A small network was shown many inputs. Here are its activations along a few directions, one row for each input.
Each table varies a few parts of the input and shows all the possible inputs, shuffled.
A made-up example of a description, with smaller parts first: line(6) and (point or ring(9) or (values(2) and ring(5))).
Shared parts are said once, and a part with two or three values counts as separate values.

Other details of the inputs vary at random and push rows far along two fixed directions, the same in every table; ignore that.

Rows:
row 1: [  9  -2  -2 -19 -36 -42   1 -45  23  60  66  15 -21 -13  -2  13]
row 2: [ 16  15   1 -17  -5 -45   8 -39   8  79  56  32 -40  -9  -4   1]
row 3: [-22  -8   5   8 -10  33   4  43  -5 -79 -38 -19  17  24   9 -10]
row 4: [-16  21   2  -1  28  51  16  39 -33 -63 -51 -11  25  18  -6 -16]
row 5: [-27  -8  -2   4  11  54  -5  20  -6 -69 -65 -12  28   9 -13  -8]
row 6: [ -3   6 -20 -18 -10 -39 -16 -39  12  75  55  27 -24 -20   2   3]
row 7: [-62  26 -51 -42 -23  26  34 -31 -42  58  48  15 -31   0  26  -6]
row 8: [-88  35 -35 -37   5  64  32   1 -36  -5   3  17 -19  29   6 -14]
row 9: [ 51 -21  28  21   5 -31 -20   1  12 -10 -21 -18  18 -35 -20  14]
row 10: [ 54   5  32  21  27 -38 -19  17   3  -5  -7  -6   8 -32 -24  12]
row 11: [ 48 -19  22   4  -4 -45 -21 -12  31  21  -3  -1  15 -19 -16  11]
row 12: [-84  15 -50 -64 -46  30  46 -50 -25  76  58  15 -45  13  20   6]
row 13: [ -9  28  -4   5  21  40  13  42 -12 -67 -42  -7  18  13 -14 -19]
row 14: [ 58 -14  26  21  -1 -36 -18  -1  23 -16 -13 -18  20 -30 -18  -3]
row 15: [ 43  -1  34  18  22 -51 -36  -3  24  14  22  20   0 -25 -27  22]
row 16: [-15  10 -20   6  17  48   3  39 -19 -64 -63  -5  37  14   1 -20]
row 17: [-75  40 -35 -33 -10  65  45   9 -36 -15  22  16 -15  33   7 -15]
row 18: [ 56 -23  33  10  -6 -49 -30 -13  32  12   6   3  19 -19 -18  23]
row 19: [ 54   2  10  27   4 -40 -29   8  24 -11   6   7  18 -26 -13   3]
row 20: [ 28  12 -15  -5 -13 -48 -10 -20  20  49  43  14 -12 -23  -1  -6]
row 21: [ -9  18   2  -1  26  32  10  37 -14 -48 -43  -1  22  16 -12 -10]
row 22: [ 43 -26  28   5 -10 -56 -27   8  31  20   4  -8   2  -7   0   8]
row 23: [ 44 -28  35  22  -1 -44 -23  21  12  -9 -15 -23   6 -26  -3  11]
row 24: [-30   6 -15   1  -1  66  19  31 -11 -86 -66 -20  30  18  -7 -22]
row 25: [ -6  12   6  14  24  41  11  27 -21 -61 -42  11  12  18 -12  -9]
row 26: [ 79 -22  30  93  67 -34 -27  -4  73  17   0 -53  21  20  -8  46]
row 27: [ 71 -12  20  74  62 -35 -14 -13  78  47   8 -50   6  12   4  36]
row 28: [ 21   4 -15 -12 -13 -41   2 -50  -4  80  55  25 -30 -21  11  -8]
row 29: [-18   8 -14   7  14  51   0  36 -21 -70 -51   2  38  17   3  -9]
row 30: [-98   3 -40 -62 -44  22  29 -35 -17  72  65  17 -55  28  34  -6]
row 31: [ 25 -13  14  -7 -30 -60  -7 -16  19  50  51  -8 -23 -17  13  -3]
row 32: [ 56 -34  37  25  -1 -43 -21   7  16  -6 -17 -12   0 -15   1  -6]
row 33: [-37  24  -5  -1  18  57  17  37 -34 -60 -33   3  12  16  -9   6]
row 34: [ -4 -12   4 -20 -24 -36 -16 -52  21  66  60  22 -22 -16  -4  23]
row 35: [ 14  15 -20 -16 -21 -44   2 -36   3  72  67  14 -22 -25   8  -9]
row 36: [ -7 -19   9 -21 -27 -49 -10 -33  11  77  62   6 -36 -15  15   5]
row 37: [ 42 -28  34  15 -12 -56 -32  10  25   6  13  -7  -4 -18  -4  29]
row 38: [-85   4 -36 -64 -48  18  47 -32 -31  77  66   8 -45  30  44 -10]
row 39: [ 80  -8  33  84  59 -38 -19 -15  67  53   7 -60  10   7   5  34]
row 40: [  2  14   6  10  28  39  15  23 -27 -52 -46  -1   9  10  -7 -21]
row 41: [ 61  -7  17  22  18 -39 -28  10   9  -3 -15  -3  27 -28 -10  -4]
row 42: [ 61  -8  10  29  15 -35 -26   1  18  -6 -23  10  12 -24 -11  -9]
row 43: [ 64 -10  15  24   5 -54 -31 -18  21  23  15  23   1 -26  -9   7]
row 44: [-44  -9  -6  -1  -1  59  14  54 -22 -81 -67 -26  15  23  10  -8]
row 45: [-67   4 -36 -37 -23  63  50 -31 -40   9   1   7 -20  25  21 -23]
row 46: [ -6 -10   5   4   7  42   9  21 -17 -60 -60 -21  37   8  -5 -12]
row 47: [-26  15 -27   3  12  52   7  34 -26 -56 -53  -6  21   4   1 -10]
row 48: [ 50 -21  29  16  -6 -44 -29 -11  25   7   6  -1  10 -30 -22  32]
row 49: [-85  25 -57 -52 -25  28  31 -50 -37  76  67  28 -41   7  30 -14]
row 50: [ 56  13  26  16  17 -41 -13  10  12   0  10  -4   5 -25 -21  -5]
row 51: [ 54 -21  21  14  -4 -43 -17 -24  28  18  -7   5   1 -20 -16   2]
row 52: [-18  10 -15  13  14  48   0  35 -24 -68 -47  -1  27   2  -2   2]
row 53: [-38  -2 -10  -1  -7  53  16  51 -11 -86 -57 -25  16  30  12 -24]
row 54: [-32  24  -8   1  28  62  18  49 -31 -73 -60  -8  17  14 -12  -5]
row 55: [-65  31 -29 -50 -16  24  38 -22 -29  54  61  32 -29  28  11   4]
row 56: [-87  36 -39 -57 -15  27  40 -44 -38  75  72  27 -51  15  19  -7]
row 57: [-71   3 -32 -31 -26  71  42 -23 -34 -12  -3  15 -13  36  17 -11]
row 58: [-44 -17   7  10   4  56  -9  46 -14 -92 -60 -14  22  27   5  -4]
row 59: [-90   3 -35 -63 -54  18  39 -31 -23  68  72  18 -44  41  42   4]
row 60: [ 53 -35  40  28  -5 -46 -29   9  25 -16 -12  -1   2  -6  -3   8]
row 61: [-20 -10   4   9  13  49  -2  15 -15 -64 -58 -17  29   1  -9 -11]
row 62: [ 49 -29  28  15 -10 -53 -23  -3  28  17   0  -1 -12  -9  -1  -1]
row 63: [ 45 -10  18  31  19 -35 -47   5  22 -16  -8  13  21 -29 -17  12]
Each input here is: values(3) and (point or (line(4) and values(5))).
Changing only the values(3) part turns row 39 into row 27. The same change can be made to row 4. Which row results? -> row 21
Change only the values(3) part in row 15. List by row number the other rows that result. -> row 8, row 56
Change only the values(5) part in row 57. List by row number the other rows that result. -> row 1, row 18, row 34, row 48
Change only the values(3) part in row 38. List by row number the other rows that result. -> row 22, row 59
Change only the line(4) part in row 49. List by row number the other rows that result. -> row 36, row 56, row 61
A walk changes only the line(4) part. It starts at row 2 and steps to row 42. List the rest of the walk in order. -> row 51, row 62

Rows:
row 64: [-40  12 -35  -8  -4  27  27 -12  -5  30  21  -8 -16  29  30 -12]
row 65: [ -2   0   8 -29 -24 -42  -3 -10   9  49  44   7 -24 -11  -1   8]
row 66: [ 37 -21  10   6 -15 -35 -30   2  13 -14 -14   9  15 -24  -5  -9]
row 67: [-70  13 -33 -20 -11  49  30 -19 -17  20  30  -1 -16  26  20  13]
row 68: [ 37 -17  17  -3 -12 -33 -24   1  11  -8 -19  -2  14 -33 -17  -4]
row 69: [ 14  -1   7  31  31  30   3  33   6 -54 -61 -39  30   9  -3  -9]
row 70: [  2 -12  19  -4  -7 -11  -6  17  -7 -11  -7   2  -6   1   2   4]
row 71: [  2   1  11 -22 -23 -37   5 -21  10  47  53  20 -31   2  -1   5]
row 72: [  6  -6  -4   1   0 -22  11 -30   7  65  36  -7 -26   4  17   7]
row 73: [-20 -10   1  14  18  35   1   9  -5 -26 -30 -10   9  18   3  11]
row 74: [ 14  -2   6  40  29  33   4  34   1 -60 -51 -37  30  10   2  -2]
row 75: [ 23  32 -10  25  38  29  -4  37 -18 -68 -52  12  29 -12 -24 -12]
row 76: [  0 -20   8   3  -5  25  -6  22 -21 -62 -60  -2  22  -6  -2 -15]
row 77: [ 69   9  32  20  28 -73 -44  -7  15  30  23  22  -3 -53 -30   2]
row 78: [-43  17 -29 -13  -2  39  44 -26 -10  34  24  -6 -24  35  22 -10]
row 79: [-15  36 -17 -15  21  33  17   8 -30 -13  -9  19  16   5 -12  -7]
row 80: [-61   5 -34 -40 -40  37  28 -17 -38   3  17  12 -13   4  17 -11]
row 81: [-66  15 -30 -22  -6  52  36 -28 -11  24  25   8 -22  39  14   3]
row 82: [ -2  -2   0 -21 -27 -42  -9 -10  12  45  50  17 -24  -2  11   3]
row 83: [-16   0   7  -2  -8  17   3  33 -15 -46 -15  -8   8   6   1   1]
row 84: [  2  -6  11  26  28  32 -11  31  10 -61 -59 -26  34   8 -14   7]
row 85: [116 -34  56  31  -3 -99 -53 -15  48  12   1  10  15 -53 -35   8]
row 86: [ 14  -7  -2   3  -6 -44 -19 -32  34  67  53  10 -16  -4   6  20]
What is each input in this table made of? -> values(3) or (line(4) and values(5))
A walk changes only the line(4) part. It starts at row 76 and steps to row 70. List the rest of the walk in order. -> row 73, row 72
Which other rows belong to the same alternative as row 79? List them by row number. -> row 75, row 77

Rows:
row 87: [-59   2 -24 -69 -59  38  14  14 -67 -60 -35  43   4 -18  -3 -45]
row 88: [ 36  20  38  39  59  -3 -29  36  15 -47 -23   8  25  -2 -42  32]
row 89: [-78  10 -21 -62 -49   5  52 -22 -24  76  78   2 -63  34  38  -4]
row 90: [ 58  16  30  45  53 -10  -2  39   9 -33 -35 -27  20  -2 -17  -2]
row 91: [ 27 -36   4  -5 -40 -53 -13 -45  40  67  46  -8 -16 -11  14  13]
row 92: [ 45   5  -5  15  15 -44   1 -47  27  92  52   1 -26  -9   9   2]
row 93: [ 37 -10  -9  15  12 -32  -8 -69  32  94  43  -3 -13 -20   0  19]
row 94: [ 35 -53  29  36   0  -5 -28   3  27 -42 -58 -34  32  -8  -3  12]
row 95: [ 44  23  11  45  51 -13 -30  46  15 -43 -24  -8  31 -12 -18   8]
row 96: [  2 -11  39 -21 -19 -59 -27  -8  25  46  69  26 -31  -4 -16  44]
row 97: [-51  40 -48 -52 -18  63  29   0 -78 -45 -31  50   9 -21 -10 -50]
row 98: [-59  23 -56   2  13  87  45 -16 -19 -15 -27 -15  12  36  20 -18]
row 99: [-79  11 -22 -24 -21  44  14  43 -25 -46  -5  -4  -3  32  23  -5]
row 100: [ 43 -40  34  36   2 -18 -20  26  23 -46 -50 -31  19   4   4  -6]
Changing only one part turns row 90 into row 89. The same change can be made to row 95. Which row results? -> row 99
What is each input in this table made of? -> values(2) and (point or line(6))
